A small network was shown many inputs. Here are its activations along a few directions, one row for each input.
In each table, some parts of the input vary, and every possible input appears once, in random order.
A made-up example of a description, with smaller parts first: one of 3 separate values, together with either a single point or one of 9 places along a line or (one of 4 places along a line, together with one of 8 places around a ring).
Shared parts are said once, and a part with two or three values counts as separate values.
In the rows, zero is written as 128.

Other details of the inputs vary at random and push rows far along two fixed directions, the same in every table; ignore that.

Table:
row 1: [118 120  99 114 122 131 125 115 109 127 120 150 112 123 108]
row 2: [141 159  51 161 154 152 136  68  85  80  81 105  28 128  96]
row 3: [125 123 145 137 144 124 126 133 131 125 126 104 124 123 138]
row 4: [136 126 155 119 118 109 106 151 145 141 143 142 147 121 127]
row 5: [128 132 171 112 114 121 127 153 148 149 155 148 176 140 151]
row 6: [132 129 150 115 100 128 134 139 132 154 140 136 158 140 124]
row 7: [ 98 105 105  79 103 154 151 148 109 169 128 146 161 147 107]
row 8: [112 107  66 101 115 155 151 123 110 140 121 141 134 142 105]
row 9: [102 119  92  91 111 149 154 123 102 142 124 160 136 146 122]
row 10: [138 133 133 149 141 109 108 120 132 107 125 119  98 110 129]
row 11: [104 124 100 105 116 143 151 118 106 135 125 157 135 139 123]
row 12: [128 122  93 137 137 138 140 110 120 114 125 125 114 123 124]
row 13: [103 118 117  84 102 144 145 140 120 157 134 165 166 152 126]
row 14: [149 132 140 151 141 121 120 132 150 114 144 106 132 119 142]
row 15: [123 116 177 113 121 124 121 166 149 156 145 123 179 134 139]
row 16: [127 130 137 144 144 125 122 125 131 115 123  93 112 123 133]
row 17: [145 140 175 150 122 108 116 132 150 128 136 106 137 126 142]
row 18: [116 122  85 118 123 134 129 107 101 119 113 145  98 119 103]
row 19: [141 137 140 150 140 104 102 126 140 105 127 113 102 109 129]
row 20: [158 143 171 145 146 109  88 151 159 129 132 151 125 119 137]
row 21: [114 113  93 102 116 133 128 125 108 134 116 152 116 126 104]
row 22: [128 119 104 135 134 135 137 118 126 120 128 127 126 125 127]
row 23: [106 112 116 106 123 144 143 129 111 145 121 134 142 135 118]
row 24: [121 125 106 117 109 138 147 112 107 135 116 129 117 136 113]
row 25: [138 146 168 146 136 112 119 133 149 117 148 118 136 125 157]
row 26: [133 139 178 145 136 109 120 134 150 124 147 132 149 124 161]
row 27: [144 128 133 158 150 119 122 124 142 103 132 104 118 116 143]
row 28: [131 126 177 145 145 113 116 139 145 124 136 107 144 118 148]
row 29: [ 97 108  94  93 115 151 147 133 106 150 114 132 138 143 107]
row 30: [102 119  91  92 112 149 154 123 101 140 122 158 136 146 120]
row 31: [143 154 142 148 150 128 117 128 138 111 123 137 111 126 141]
row 32: [140 126 118 152 146 126 128 120 135 108 131 109 115 118 138]
row 33: [157 152  88 177 173 133 119  96 132  81 107 100  57 111 122]
row 34: [121 126  98 122 113 140 147 107 103 127 111 125 108 135 110]
row 35: [127 142 132 139 135 124 129 119 131 113 132 121 117 128 144]
row 36: [146 139 177 147 119 108 118 134 151 132 137 108 140 125 143]
row 37: [118 106  97  99 110 146 143 139 127 154 135 147 159 143 118]
row 38: [140 135 169 143 120 112 123 126 140 134 135 121 141 125 141]
row 39: [144 133 167 142 133  99  97 142 153 122 139 123 131 114 137]
row 40: [112 115  91  90 103 136 130 135 109 147 125 161 131 132  97]
row 41: [142 154 107 165 175 134 120 109 115  88  96  93  59 108 125]
row 42: [114 107 156 103 123 130 130 157 134 157 132 132 170 137 136]
row 43: [135 143 120 157 132 124 133  94 114 102 114 104  91 119 124]
row 44: [139 116 158 121 119 123 123 158 157 148 154 133 179 133 142]
row 45: [144 137 178 138 113 112 119 142 149 140 144 118 154 132 139]
Description of these inputs: one of 5 separate values, together with either a single point or (one of 2 separate values, together with one of 4 places along a line).
Changing only the choice among 5 separate values turns row 17 into row 13. The same change can be made to row 24. Which row results? -> row 9
Which other rows does row 37 become when the choice among 5 separate values takes its other values? List them by row number. -> row 16, row 35, row 36, row 39
Which other rows agree with row 42 in the choice among 5 separate values? List them by row number. -> row 3, row 7, row 15, row 16, row 23, row 28, row 29, row 41

Table:
row 46: [131 102  50 111 108 132 124 122 113 120 121 133  96 122  90]
row 47: [125 132 102 101 124 155 144 154 133 146 138 147 149 147 127]
row 48: [142 146 144 144 150 122 106 137 144 122 137 130 115 112 126]
row 49: [147 149 149 146 149 131 123 148 155 119 145 116 139 130 153]
row 50: [143 117 110 144 121 137 147 110 135 127 143 119 145 133 137]
row 51: [134 134 113 144 144 135 112 107 114 119  93 132  86 118 101]
row 52: [119 140 116 134 135 122 139  98 101  98 119 151  95 120 137]
row 53: [131 144 184 141 108 104 118 124 128 131 133 106 128 117 131]
row 54: [103 120 123  80 102 137 144 150 135 160 145 190 180 154 148]
row 55: [119 104 155 126 175 133 120 169 149 129 144  89 153 113 153]
row 56: [144 136 160 147 144 128 126 133 145 133 116 122 135 138 144]
row 57: [131 139 198 135 101 101 126 127 126 130 137 110 134 122 141]
row 58: [129  81 142 148 156 116 126 146 154 123 146  81 154 105 141]
row 59: [152 128 164 133 140 106  84 156 152 135 116 127 121 119 125]
row 60: [102 119 120  84 104 141 148 144 127 157 141 187 176 155 147]
row 61: [106 100  90 136 174 149 135 116 101 106  89  80  86 113 118]
row 62: [149 132 167 145 144 112  87 144 149 132 114 130 123 117 122]
row 63: [125  87 105  75  75 143 151 162 148 187 154 176 219 153 117]
row 64: [146 122 113 147 125 118 125 108 124 115 129 126 115 108 117]
row 65: [ 91 106 108 132 147 135 143 116  97 111 110  49  92 116 120]
row 66: [131 152 170 144 110 113 132 119 137 122 135  87 137 135 142]
row 67: [127 144  78 136 147 165 156 103 104 112 122 120 103 141 125]
row 68: [122 122 116 113 127 154 153 120 111 152 107 147 143 154 121]
row 69: [154 117 152 157 124 105 103 129 157 125 145 128 144 107 123]
row 70: [145 145 165 141 145 117 110 146 146 129 143 134 133 115 140]
row 71: [117 138 117 133 107 121 121 114 107 121 117 102  93 126  99]
row 72: [144 138 156 145 144 128 122 135 146 131 112 122 131 135 140]
row 73: [102 137  82 115 100 139 142  89  80 129 104 118  82 127  79]
row 74: [146 134 168 143 136 114 116 126 126 125 105 134 113 117 133]
row 75: [ 93 109 112 133 175 133 137 120 120  95 125 104 111 114 147]
row 76: [116 139  58 119 136 157 153  97  78 107 105 141  70 125 101]
row 77: [112 106 124  74  99 152 143 164 128 186 116 177 178 164 115]
row 78: [127 145 152 141 137 121 132 124 145 117 144 142 142 135 170]
row 79: [147 137 164 146 142 114 108 126 130 129 104 132 116 113 126]
row 80: [117 127  80 105 125 167 157 133 109 137 129 147 135 153 119]
row 81: [131 142 142 139 145 107 101 127 141 106 137 145 114 116 138]
row 82: [130 105  51 124 115 138 126 108 110 116 118 134 103 121  79]
row 83: [155 120 156 152 121 106 122 121 139 115 141 124 133 109 140]
row 84: [101 132 111 105  90 154 171 100  95 148 124 118 137 160 118]
row 85: [137 143  74 125 152 132 114 127 119 101 123 117  67 115 105]
row 86: [133 135 173 130 104  90  98 150 141 132 139  96 125 124 127]
row 87: [115 139 132 122  99 136 150 115 116 136 129 107 134 148 129]
row 88: [116 143  93 134 143 127 123  98 108 101 116 148  85 116 118]
row 89: [136 137 149 128 140  94  94 143 151 110 144 143 117 116 149]
row 90: [126  94 100  89  85 145 152 148 140 173 147 166 202 149 117]
row 91: [142 113 112 133 113 134 141 128 144 134 144 128 157 135 134]
row 92: [109 134 144  94  80 130 149 139 126 164 135 123 171 154 123]
row 93: [128 145 163 144 140 124 135 119 141 119 147 142 154 138 175]
row 94: [145 144 137 140 151 121  98 145 147 116 138 123 109 114 125]
row 95: [129 145 152 140 141 107 116 117 131 112 134 148 119 113 149]
What do these inputs look like to the network? -> one of 5 separate values, together with either a single point or one of 4 places along a line or one of 5 places along a line
Changing only the choice among 5 separate values turns row 47 into row 54. The same change can be made to row 76. Which row results? -> row 52
Which other rows agree with row 53 in the choice among 5 separate values? List them by row number. -> row 57, row 65, row 66, row 71, row 73, row 84, row 86, row 87, row 92
Which other rows does row 56 become when the choice among 5 separate values takes its other values? List them by row number. -> row 78, row 80, row 87, row 91
Start at row 76 and move only the place on the line of 5, one step at a time. The first step leads to row 70. Which rows follow, in order? -> row 48, row 94, row 85
Which other rows does row 65 become when the choice among 5 separate values takes its other values? List them by row number. -> row 55, row 58, row 61, row 75
